A small network was shown many inputs. Here are its activations along a few directions, one row for each input.
Each table varies a few parts of the input and shows all the possible inputs, shuffled.
Descriptions start from the smaller parts, as in this example, which fits no table here: one of 8 places around a ring, together with either a single point or one of 9 places around a ring or (one of 2 separate values, together with one of 6 places along a line).
Shared parts are said once, and a part with two or three values counts as separate values.
In the rows, 128 means zero.

Other details of the inputs shift rows strongly along two fixed directions, in all tables alike. That doesn't count.

Rows:
x1: [ 84  98 141  85 153  46 108 121 139 141 126]
x2: [183 138 130 128 110 161 105 121 150 119 125]
x3: [156 152 138 140 112 149 109 151 175 153 128]
x4: [114  97 134  62 167  84 107  89 114 117 130]
x5: [158 124 139 129 106 171 113 130 127 137  92]
x6: [119 135 119  96 133 103 131  99  99 122 104]
x7: [124 125 147  95 141  72 117 119 135 122 135]
x8: [111 118 132 106 152 129 112 125 133 178 121]
x9: [136 117 160 118 133 109 117 133 150 123 127]
x10: [129 100 117 237  95 148 151 175 100  21 173]
x11: [172 149 127 150  92 186 119 140 124 128 107]
x12: [173 148 124 123 122 153 124 110 148 114 122]
x13: [ 95 114 120  86 145  62 105 106 123 173 115]
x14: [ 96 115 140 100 160  93 117 135 139 141 141]
x15: [ 24  98  90 185 139  50 179 145  63  62 187]
x16: [104 116 119  71 151  77 133  78 110 102 143]
x17: [ 88 100 131  63 162  79 115  97  79 125 112]
x18: [140 143 112 123 117 174 145 115 123 158 114]
x19: [167 139 115 154  98 181 125 142 129 156 107]
x20: [159 164 120 162 110 184 130 141 163 171 113]
x21: [146 156 147 114 129 148 142 123 157 129 141]
x22: [145 132 158 119 142 148 123 142 149 130 139]
x23: [138 119 124 125 134 169 125 131 114 160 113]
x24: [ 88 138 111 229 109 137 181 183 116  52 193]
x25: [ 82 121 102 203 108 128 184 148  58  34 169]
x26: [136 107 125 123 119 140 118 124 119 160  98]
x27: [146 161 131 135 124 141 128 139 173 148 126]
x28: [138 123 132 153 113 160 113 145 152 171 112]
x29: [182 172 149 144 115 174 133 141 175 132 126]
x30: [109 122 108  82 146  83 131  91 102 158 100]
Description of these inputs: one of 5 places around a ring, together with one of 6 places around a ring.
The inputs of x19 and x13 match in every part but the place on the ring of 6. If x30 is changed in the same way as x19 into x13, which row does it become?
Answer: x20
Change only the place on the ring of 6 in x18. List by row number the other rows that result.
Answer: x15, x16, x21, x24, x25

Rows:
x31: [176 155 160 161 109 226 104 167 193 155 129]
x32: [ 99 100 138 165 126 132 124 159 107  88 150]
x33: [101 116 147 141 125 100 139 142 128  59 157]
x34: [119 107 126 158 131 131 126 153  87  69 142]
x35: [ 58 105 102 210 113 112 166 171  60  76 153]
x36: [172 124 176 157 125 170 132 167 160 124 124]
x37: [ 65  87 112 188 135 117 158 157  66  57 180]
x38: [197 168 153  86 102 190  98 110 155 168  80]
x39: [129 127 107 118 114  97 133  98 103 122 105]
x40: [206 147 130 109 105 192  88 126 155 190  75]
x41: [ 94 127 140 114 134 100 114 141 130 148 131]
x42: [134 116 141 113 123 101 116 120 164 108 132]
x43: [138 132 137 122 149  83 110 134 163 114 149]
x44: [ 62 102 106 170 134 118 161 141  68  91 157]
x45: [200 171 131 163 120 203 125 147 193 143 148]
x46: [134 142 135  64 152  55  96 106 161 171 116]
x47: [158 138 113 181  92 198 125 151 145 171 103]
x48: [ 96  99  84 173 131 105 157 131  60  81 147]
x49: [ 93 140 122 162 105 116 165 143 110  87 140]
x50: [194 151 128 145 115 246 120 139 135 140 116]
x51: [185 186 150 152 112 187 117 163 178 149 128]
x52: [110 110 106 196  97  88 150 149  77  43 153]
x53: [ 93 114 110 107 133  76 151  96 123 113 139]
x54: [119 112 129  71 156 106 102  96 161 182 127]
x55: [104 137 137  35 150  94 130  71 139 160 111]
x56: [175 125 133 217  87 222 117 178 160 119 135]
x57: [ 97 138 135  60 150  99 109 104 142 204  97]
x58: [121 126 114  67 155 129 122  91  92 158 101]
x59: [205 162 115 154  89 225 135 114 153 144 107]
x60: [126 123 129  89 139 121 131  92 100  96 133]
x61: [124 122 156  59 155  85 130 105 132 194  80]
x62: [ 97  86 109 163 131 119 137 134 100 101 156]
x63: [183 192 134 155 122 217 139 147 175 152 139]
x64: [103  84 101 104 154  79 125 102  78 104 135]
x65: [ 93 101 120 106 140  66 142 102 123  90 155]
x66: [118 138 153  53 130  88 111 102 147 150 105]
x67: [164 168 142  91 130 214 111 115 185 221 101]
x68: [107 124 140  91 140 110 138 106 131 104 146]
x69: [ 96 122 102 159 125 118 149 144  59  96 124]
x70: [198 145 120 186  89 222 138 134 142  96 136]
x71: [104 107 130 169 121 101 144 143  81  25 161]
x72: [108 102 115 181 105 117 126 160 106 114 135]
x73: [ 66  98 116 208 109 106 151 182  65  63 163]
x74: [174 162 130 115 111 187 102 124 194 231  84]
x75: [118 113 154  43 172  88 135  88 130 187  97]
x76: [ 87 106 123 112 122  41 133 117 119  99 135]
x77: [117 100 150 157 147 121 164 152 110  93 154]
x78: [ 82  92 120 197 129  85 135 168 121  71 176]
x79: [179 167 120 188  87 238 157 140 124  99 131]
x80: [ 68  99 107 208 114  72 146 176  99  77 172]
x81: [ 84 123 114  96 134  63 142  97  70  98 117]
x82: [123 135 125  62 127  82 119  84 155 175  92]
x83: [202 143 134 198  82 210 124 152 154  85 129]
x84: [105 158 125 116 147  86 137 131 124 131 135]
x85: [139 100 126  73 150  92  89 100 121 142 102]
x86: [173 179 113 222  94 186 149 177 162 123 144]
x87: [ 96 115 114  81 154  90 120  94 142 184 122]
x88: [135 121 108  70 140 100 105  89 109 184  75]
x89: [105 101 112  67 152  98 111  81 123 189 103]
x90: [124 143 119  59 166  72 119  85 154 174 125]
x91: [132 114 170  66 150  82 117 122 137 174  92]
x92: [132 125 135  48 146 104  92 101 105 170  83]
x93: [161 166 140 152 137 177 135 149 160 115 162]
x94: [ 96 117 139  64 166 105 111 102 139 165 136]
x95: [167 162 155 152 132 163 117 161 174 110 150]
The inputs of x90 and x43 match in every part but one. If x63 is changed in the same way as x90 into x43, which row does it become?
Answer: x95
The inputs of x54 and x80 match in every part but one. If x62 is changed in the same way as x54 into x80, which row does it become?
Answer: x72
What do these inputs look like to the network?
Answer: one of 5 places around a ring, together with either a single point or (one of 2 separate values, together with one of 6 places around a ring)
Change only the place on the ring of 5 in x79. List by row number the other rows that result.
Answer: x38, x60, x71, x81
Change only the choice among 2 separate values in x64. List by row number the other rows that result.
Answer: x50

Rows:
x96: [142 147 139  85 140 110 124 104 151 130 126]
x97: [166 141 122 191  86 193 131 161 138 136 113]
x98: [168 164 138 215  99 223 149 182 180 113 162]
x99: [164 129 139  56 133 126  95  84 139 146  96]
x100: [ 66  96 125 170 138  91 159 157  68  59 165]
x101: [131 118 150  98 146 110 106 124 161 146 132]
x102: [113 115 132 115 137 100 109 137 143 165 118]
x103: [ 77 111 109 114 146  52 150 101  77  63 153]
x104: [ 56 111 106 193 132  68 162 166  91  86 174]
x105: [159 148 110 181 102 225 147 145 120 135 124]
x106: [133 143 123  77 129 120 116  96 142 193  90]
x107: [154 130 146  93 134 113 109 114 147 123 119]
x108: [133 109 124  76 141 133 105  94 109 168  93]
What do these inputs look like to the network?
Answer: either a single point or (one of 2 separate values, together with one of 6 places around a ring)
Change only the choice among 2 separate values in x97. List by row number the other rows that result.
Answer: x106
